These are the activations of a small neural network, seen along a few directions. Each row is one input.
In each table, some parts of the input vary, and every possible input appears once, in random order.
Descriptions start from the smaller parts, as in this example, which fits no table here: one of 6 places along a line, together with either a single point or one of 11 places around a ring or (one of 3 separate values, together with one of 5 places around a ring).
Shared parts are said once, and a part with two or three values counts as separate values.
In the rows, 128 means zero.

Other details of the inputs shift rows strongly along three fixed directions, in all tables alike. That doesn't count.

Table:
row 1: [107 172 114 120 102 132  92 143 112 125 106]
row 2: [107 170 116 123  96 134  88 138 116 128 107]
row 3: [141 138 116 149 167 131 155 121 117 111 107]
row 4: [126 130 152 144 155 113 150 117 117 103 130]
row 5: [140 109 130 164  89 165  75 104 166 181 129]
row 6: [137 159 107 133 104 135  91 136 139 126 110]
row 7: [140 132 117 145 171 133 161 137 132  98 124]
row 8: [132  95 147 171 150 148 132 100 143 148 161]
row 9: [143 126 120 147 169 137 163 137 129 102 126]
row 10: [116 139 131 139 163 108 174 129 114 112 119]
row 11: [117 121 164 166  94 140  71 109 152 150 137]
row 12: [119  94 142 158 141 166 142  84 127 167 126]
row 13: [131  42 144  81 109 126 171 100 133 187 149]
row 14: [119 164 137 125 102 105  94 146 127 105 126]
row 15: [143 133 118 141 172 128 163 144 123  94 122]
row 16: [133 132 113  64 124 101 132 152 116 112 147]
row 17: [127  83 112  14  77  89 154 150 116 150 136]
row 18: [127 163 121 120 118 113  96 155 125 107 140]
Each input here is: one of 3 separate values, together with one of 6 places around a ring.
Q: Which other rows does row 16 become when the choice among 3 separate values takes its other values? List them by row number.
A: row 8, row 18

Table:
row 19: [137 120 120 123 129 132 128 136 118 125 116]
row 20: [127 123 136 127 122 124 140 138 134 127 136]
row 21: [134 119 123 117 133 135 127 128 112 122 141]
row 22: [136 115 124 105 136 134 137 124 117 138 141]
row 23: [134 118 119 113 123 139 134 117 122 120 117]
row 24: [129 114 118 129 123 128 135 130 133 145 119]
row 25: [121 168 134 194 148 157 109 112 139 118 108]
row 26: [133 119 128 122 126 137 132 139 126 136 130]
row 27: [102 122 148 186  48 185  10 116 196 203 145]
row 28: [125 118 136 115 123 131 127 129 136 126 141]
row 29: [136 126 117 115 135 133 123 122 119 141 129]
row 30: [136 106 136 121 122 127 140 133 124 117 139]
row 31: [127 171 131 192 145 153 110 108 132 121 117]
row 32: [ 99 126 158 128 108 113 131 118 104 145 117]
row 33: [126 123 126 120 129 129 146 145 126 133 130]
row 34: [126 114 133 122 124 131 124 127 131 113 141]
row 35: [127 121 127 129 112 118 132 138 137 133 135]
row 36: [134 121 136 124 120 128 132 135 131 127 137]
row 37: [126 126 124 120 124 139 137 120 134 133 118]
row 38: [136 115 129 122 127 110 131 119 136 138 142]
row 39: [126 126 130 120 122 125 130 129 133 132 148]
row 40: [142 111 142 121 130 115 133 128 127 116 128]
row 41: [127 208 110  84  90  81  80 193 120  80 106]
row 42: [129 124 117 112 135 128 133 125 124 142 126]
row 43: [126 230 108  90  90  81  57 187 118  76 111]
row 44: [136 120 132 123 126 127 124 124 120 116 149]
row 45: [124 117 121 111 138 131 140 130 129 136 121]
row 46: [133 117 120 128 113 132 141 123 133 141 116]
row 47: [129 116 121 109 134 134 128 126 127 136 120]
row 48: [131 136 145 154 177 119 151 120 128 103 125]
row 49: [126 150 138 188 169 145 137 135 118 100 120]
row 50: [136 124 124 121 133 133 134 135 123 134 116]
row 51: [127 113 121 104 137 132 140 137 115 113 132]
row 52: [134 120 141 117 124 113 136 136 135 130 130]
row 53: [100 125 149 117 110 114 123 102  98 151 135]
row 54: [ 85 135 154 125 109 119 116 112 110 140 121]
row 55: [122 152 135 167 181 140 148 129 120 102 122]
row 56: [129 117 124 119 130 131 139 133 131 140 116]
row 57: [142 120 118 113 118 138 128 111 118 127 124]
row 58: [136 115 135 110 131 114 127 128 128 110 133]
row 59: [125 156 131 178 145 147 124 108 134 130 120]
row 60: [126 161 121 182 147 136 129 114 129 121 116]
row 61: [127 116 121 120 121 139 105 125 130 131 120]
row 62: [128 122 120 106 140 127 148 132 118 133 140]
row 63: [138 116 116 117 127 135 112 119 117 136 130]
row 64: [120 124 119 127 122 129 127 138 135 134 132]
row 65: [129 118 122 123 123 119 139 124 131 134 149]
row 66: [134 119 139 125 126 121 122 118 140 140 142]
row 67: [132 127 128 131 117 138 136 125 134 139 115]
row 68: [121 159 134 172 168 111 141 130 135  97 120]
row 69: [140 114 126 125 117 142 132 120 125 131 116]
row 70: [120 119 126 123 115 122 129 132 141 131 139]
row 71: [125 111 113 120 131 126 135 127 133 141 121]
row 72: [136 121 130 109 135 123 144 126 119 122 148]
row 73: [141 121 138 125 131 117 116 119 127 120 139]
row 74: [121 153 127 177 162 128 149 140 124 112 119]
row 75: [125 124 140 124 127 119 120 126 146 129 132]
row 76: [130 122 111 126 131 124 130 123 128 145 127]
row 77: [120 113 133 112 125 127 140 131 138 129 142]
row 78: [134 123 129 122 128 105 143 136 133 124 127]
row 79: [138 127 126 128 113 143 126 123 130 138 115]
row 80: [129 118 116 119 121 130 142 119 133 135 118]
row 81: [130 118 113 113 136 120 149 132 120 134 139]
Q: What do these inputs look like to the network?
A: one of 3 separate values, together with either a single point or (one of 4 places along a line, together with one of 5 places along a line)
Q: The inputs of row 31 and row 79 match in every part but the choice among 3 separate values. If row 60 is changed in the same way as row 31 into row 79, which row does it become?
A: row 46
Q: The inputs of row 53 and row 54 match in every part but the choice among 3 separate values. If row 72 is changed in the same way as row 53 into row 54, which row does it become?
A: row 28
Q: Which other rows does row 24 become when the place on the line of 4 takes its other values? List them by row number.
A: row 19, row 50, row 56
